A small network was shown many inputs. Here are its activations along a few directions, one row for each input.
In each table, some parts of the input vary, and every possible input appears once, in random order.
Descriptions start from the smaller parts, as in this example, which fits no table here: one of 2 separate values, together with either a single point or one of 11 places along a line or (one of 4 places along a line, together with one of 5 places around a ring).
Shared parts are said once, and a part with two or three values counts as separate values.

Other details of the inputs vary at random and push rows far along two fixed directions, the same in every table; ignore that.

Table:
r1: [ 37 -30  33  44  67  13  21  18  -8  11  14   0  45 -19  -7]
r2: [-13  29   1 -43 -31 -11 -14  -2   2 -63 -21 -31 -37  62  45]
r3: [-21   8  -1 -27  -7 -23  -8   3  18   1 -29 -15 -24 -13  11]
r4: [-33  21   6 -20 -50 -34 -19   3  28 -60 -35 -16   4   3  41]
r5: [-27  10   9 -11 -53  -7  -1  -1   8   9 -21 -24  -3  11  11]
r6: [ 20  -1 -30  48  13  40 -48  14   0  38  64  -4  -6  48 -35]
r7: [  6   0  36 -43  24 -12  32  -4 -30 -60 -49  -3 -12 -35  53]
r8: [ 27 -23  12  34  59  32   0   9 -31  21  27  18  12 -49 -23]
r9: [ 49 -32  18  14  67  33  30  -7 -25  15   1  28  38 -16 -15]
r10: [ 58 -27  28  32  51  14  42  -6  -7  36  -2  -3  18 -13 -17]
r11: [  0 -41  38   4  57  30  17   8 -22 -21 -27  -2  13 -37   2]
r12: [ 22 -24  -6  36  57   4   6  21 -11  26  42  43  20 -18 -31]
r13: [-30  -2 -25  -9 -46  13 -17  -7  -6  -3  19  17  34  17  -2]
r14: [ 15  -4 -10   7  26  -7  24   5  -3  16  26  36   4  -4 -18]
r15: [ 33 -13  31 -24  66 -26  31   0   2 -16 -51 -12 -17 -33  13]
r16: [ 33 -12  33  15  67  24  -8   8 -21  -5 -15 -29 -37  19   0]
r17: [-35  14 -12 -20 -34  -7  -8  -1 -16 -31   8   3   7 -11  28]
r18: [ -5  33 -66  13 -61  18  -9 -24 -11  67  56  27   8  16 -31]
r19: [-40  14 -56  10 -82  33 -25 -24   6  67  49  18  16  31 -43]
r20: [ -9   3 -14 -18 -28  16  15 -22 -11  15 -12   7   9  12  -9]
r21: [ -3  18 -46  29 -28  18 -49   3   6  16  73  -3   1  72 -17]
r22: [-19  16   2  -2 -48 -18 -17 -16  26  -3 -25 -15 -17  -2   4]
r23: [  3 -27  36  -6  72 -16  11  21   9 -33 -35 -17 -15 -49  19]
r24: [  5  19  11 -29   2  -2  -2  -5 -11 -38 -32 -39 -45  49  25]
r25: [-29  14 -21 -29 -36 -24  18  -3   3   2 -13  11 -29   9   5]
r26: [ 10 -12 -14  36  32  13   6   6  -6  63  35  32  -7 -14 -50]
r27: [ 50  -2 -14  50  17   7   8 -23  20  51  23  13  13  -4 -39]
r28: [-18  25 -12 -45 -28 -38   2  -2  26 -30 -19  -4  -6   8  28]
r29: [-52  18 -67  13 -81  -1 -39  12  18  47  67  32  -3  24 -40]
r30: [-14   3  12   3 -25 -15 -24   6  25 -30 -25 -15  -3 -15  10]
r31: [ 19  -3 -12  33  20  30  -4 -12 -26  60  40  21   5 -27 -41]
r32: [-22  31  -8 -33 -77 -36 -10 -16  34 -44 -30  -9  -4  19  37]
r33: [ 10  -8  62 -34  21 -21  48   7  -3 -63 -63 -28   5 -13  51]
r34: [ 27 -23  30   1  78 -20   7  16   5 -25 -11   2  13 -37   6]
r35: [-54   9  14 -31 -77 -22 -14  11  13 -37 -26 -37   0  10  29]
Each input here is: one of 5 places around a ring, together with either a single point or one of 6 places around a ring.
- Changing only the place on the ring of 5 turns r32 into r30. The same change can be made to r14. Which row results? => r29
- Which other rows does r13 become when the place on the ring of 5 takes its other values? List them by row number. => r9, r11, r19, r20
- Start at r4 and move only the place on the ring of 6, one step at a time. The first step leads to r1. Which rows follow, in order? => r13, r17, r12, r34
- Start at r31 and move only the place on the ring of 6, one step at a time. The first step leads to r26. Which rows follow, in order? => r3, r22, r5, r19
